These are the activations of a small neural network, seen along a few directions. Each row is one input.
Each table varies a few parts of the input and shows all the possible inputs, shuffled.
A made-up example of a description, with smaller parts first: line(4) and (point or line(11) or (values(2) and ring(8))).
Shared parts are said once, and a part with two or three values counts as separate values.

Table:
x1: [ 41 -28 -57  23 -65 -87 -10 -17  27  67 -72  32  67 -45  90  43 -56  10]
x2: [-54  42  43 -17  49  70   5  16 -48 -80  67  41 -48  74 -78 -39  72  13]
x3: [ -57    9 -100    5   41   83   89  -33   38  -91    7    9   16  -29
  -44  -24   72  -33]
x4: [-37  14  42   6  33  86  37 -11 -73 -71   4 -23 -60  24 -97 -28  79 -33]
x5: [   4  -16  -62    4  -28  -45    8   10   67   71   -5  -19   43  -66
   41   59 -124  -57]
x6: [ 57 -28 -36  -4  -2 -76  15 -60  44  59 -70  -2  44  16 124  34  30  27]
x7: [ -74   29 -106  -14  -39   27  -14   54   -8  -60   68   89   33  -65
   23  -67   45   44]
x8: [ -6 -28 -44  23  29 -31  38 -29 120  33  15 -79  19 -27  19  41 -97 -18]
x9: [ 55 -42  72   4 -51 -88 -43  17 -66  73 -88  21  -6  10  24  30 -52  19]
x10: [-14   6  51  -5   8  71 -25  93 -86 -75  43  45  -3  -9 -65 -71  38   5]
x11: [ 30   0  84   3  29 -26 -10 -31  10  53   9 -84 -50  11 -48  47 -94 -21]
x12: [ -35   55   34  -15  -30   46  -59   83 -116  -40   30   72  -38   -5
  -34  -77   36   55]
x13: [-49  -3 -74  26   7  67  -1  74  12 -57  63  63  50 -51  10 -64  52 -10]
x14: [  16  -10   57   -7  -28  -69  -91   25  -60   60  -26  -39  -21   -8
  -28   49 -102  -47]
x15: [ 80   0  94  -3  18 -17  -5 -70  14  56 -42 -82 -51  62 -27  28  -6  20]
x16: [ 64 -42  83 -26 -35 -73 -14 -42 -44  46 -64 -24 -30  59  33  34  33  36]
x17: [-65  51 -65   0  43  77  29   3  50 -77  80  48   3  15   1 -17  85  -3]
x18: [ 43  -9 -17  -3  20 -15  49 -82 120  34 -20 -70  34  32  54  21 -12  -9]
Question: What do these inputs look like to the network?
Answer: values(2) and (line(4) or ring(5))
Question: Changing only the values(2) part turns x9 into x1. The same change can be made to x2. Which row results?
Answer: x17
Question: A walk changes only the line(4) part. It starts at x7 and steps to x13. List the rest of the walk in order.
Answer: x17, x3
Question: Change only the values(2) part in x3. List by row number the other rows that result.
Answer: x4

Table:
x19: [-14  36  40   3  20  69   2   3 -32 -63  44   7 -15  39  -7 -65  47  27]
x20: [-28   9  33   2  -4  40 -18  54 -69 -48  17  76 -17  12 -22 -31  66  -9]
x21: [ -1  11  31  -4   5  59   3  36 -65 -69  15  38  -7  17 -15 -57  84  33]
x22: [ 44 -30  42   7  -2 -30 -33 -29 -62  26 -78 -48 -21 -11 -16  36 -40 -42]
x23: [ 10 -44 -14  23   8 -27  17 -24  68  17 -12 -73  20 -25  14  47 -68 -47]
x24: [-20  50  23  -3  37  63 -17  12 -23 -56  48 -17 -37  29 -46 -51  18  12]
x25: [ 52  21  78  -2  26 -38  -4 -35  30  32 -20 -80 -16  50 -16  27 -23   8]
x26: [ 34 -34 -57  -3 -34 -55  22 -51  17  57 -73  -9  24  -4  50  35  -9 -14]
x27: [-51  37 -48 -15  18  56  16  -3  63 -53  75  17   3 -17  -6 -25  20   0]
x28: [ 27 -46 -43  15 -13 -34  -3 -29  14  31 -69 -34  26 -50  16  48 -41 -51]
x29: [-80  15 -70   7  31  37  26  34  23 -41  48  27  -7 -32 -35 -11   1 -19]
x30: [  32  -23   -6  -19  -87  -88  -40   31   42  103    2    7   35  -53
   79   29 -115   46]
x31: [-60 -13 -51 -12 -18  27  12  41  -2 -36  31  81  24 -36  19 -31  65 -15]
x32: [-57   3 -69  11  13  35  18  38  -1 -18  41  83  13 -37 -31 -17  23 -28]
x33: [  65   -9   68  -14  -66  -77  -72   41  -38  101  -12  -14   -7   -2
   43   10 -119   50]
x34: [-50  44  14   4  33  52  -6  40 -48 -43  32  10 -47   3 -77 -12  10  -6]
x35: [-34   7 -41  -5  -9  49  30  24  10 -61  28  56  28 -35  34 -49  80  22]
x36: [ 58   0  49 -13  11 -51  -7 -50  -8  56 -64 -33  -5  67   7  30   6  47]
x37: [-39  26  20   7  18  37  -9  41 -74 -32  38  69 -29   1 -66 -12  30 -21]
x38: [ 52 -22  40 -14 -21 -42  -3 -47 -46  44 -87  -1  -8  44   3  36 -15   2]
x39: [-49  18 -45  15  12  50  35   7  32 -70  52  12  32  -2  26 -54  45  18]
x40: [ 41 -29  60  17   8 -15 -18 -23  -8  18 -27 -89 -26   8 -44  43 -49 -27]
x41: [ 29 -20 -41 -10   0 -75  26 -64  65  60 -28 -27  23  26  67  42   6  20]
x42: [ 39  -7 -15   2  15 -43  22 -50 111  45  -3 -59  13   7  23  33 -23  -6]
Question: Changing only one part turns x35 into x21. The same change can be made to x28. Which row results?
Answer: x22
Question: What do these inputs look like to the network?
Answer: values(2) and (point or ring(5) or ring(6))
Question: Change only the ring(5) part in x28. List by row number the other rows that result.
Answer: x23, x26, x41, x42
Question: A walk changes only the ring(6) part. It starts at x19 and steps to x21. List the rest of the walk in order.
Answer: x20, x37, x34, x24
Question: Change only the values(2) part in x30. List by row number the other rows that result.
Answer: x33

Table:
x43: [ 29   0  39  -3  12  -1 -11 -25  -8   5 -20 -52 -22  16 -22  19 -16 -13]
x44: [ 35  -1  47  -2 -16 -21 -19  -1 -36  16 -27  -6  -4  27  15  -4   2  28]
x45: [  7  -6 -37   2 -25 -30  10 -14  25  28 -22  18  24 -12  49   3  -5  22]
x46: [  9  -7 -19  -7  -4 -23  21 -42  47  14  -4  -6  19   3  31  27  11  -9]
x47: [ 22 -17  47  -2 -15 -29 -25  21 -40  23 -28  -2 -11   3 -10   9 -28   2]
x48: [-84  28 -69 -13  15  89  24  39 -12 -93  74  74   7 -25 -25 -63  85 -10]
x49: [-55  41  -9  -4  27 105  -7  48 -77 -90  60  57 -30   5 -63 -63  83  -7]
x50: [  1 -31 -24  17 -13 -32   3  20  29  26  -9   6  29 -23  34  10 -33  -1]
x51: [ 21   0  43  -8  -1  -9 -26   9 -18  25  -7 -19 -26   0 -34  15 -41  -9]
x52: [ 28  14  41   9  10 -11  -1 -34 -24  12 -23 -22 -14  38  -5  15   8   7]
x53: [ -9  -8 -38  18   5 -18   6   9  50  30   8 -10  13 -23  12  14 -49  -3]
x54: [ -3 -12 -19  -7   5 -20  25 -30  66   4  -2 -36  17  -9  18  18 -16  -9]
Question: Changing only one part turns x45 into x44. The same change can be made to x48. Which row results?
Answer: x49
Question: What do these inputs look like to the network?
Answer: values(2) and (point or ring(5))
Question: Change only the values(2) part in x50. List by row number the other rows that result.
Answer: x47
Question: Change only the values(2) part in x52. List by row number the other rows that result.
Answer: x46

Table:
x55: [ 57 -12  74 -14 -23 -43 -26 -29 -59  29 -64 -25 -19  31   4  25  -4   8]
x56: [-36  -3 -47  -8 -25  37   7  44  10 -40  39  46  26 -41  25 -43  23   9]
x57: [ 38   0   0   9  16 -50  13 -68  57  49 -38 -66   4  28  26  40 -32  12]
x58: [-45 -10 -71 -17  -3  33  41   3  63 -45  46  47  37 -32  25 -17  58 -20]
x59: [-34  27  14  23  65  72  15  15 -22 -56  36 -15 -32  24 -75 -22  33 -24]
x60: [ 20  -2  38  -3 -32 -50 -44  31 -39  59 -14  12 -15  -8  -4  18 -71  17]
x61: [ 18 -29 -25   9 -41 -54 -15  10  18  58 -29   2  18 -41  43  31 -70   1]
x62: [-33  24  16 -21 -16  42 -25  65 -49 -41  57  55  -8  -6 -20 -54  24  26]
x63: [ -18   15   18   10   13   48  -11   25 -102  -51  -13   34  -22   18
  -39  -42   61    1]
x64: [ 36  -4  55  18  34 -20  -6 -30   2  32 -30 -72 -29  30 -37  43 -46 -21]
x65: [-25  36 -27  -7  41  46  40 -31  53 -43  42  -9   0  29  -8 -24  61  14]
x66: [ 22 -43 -44   0 -29 -60  11 -35  67  48 -31 -10  41 -33  59  46 -35 -23]
Question: Changing only one part turns x59 into x64. The same change can be made to x62. Which row results?
Answer: x60
Question: What do these inputs look like to the network?
Answer: values(2) and ring(6)
Question: Change only the values(2) part in x61. List by row number the other rows that result.
Answer: x56
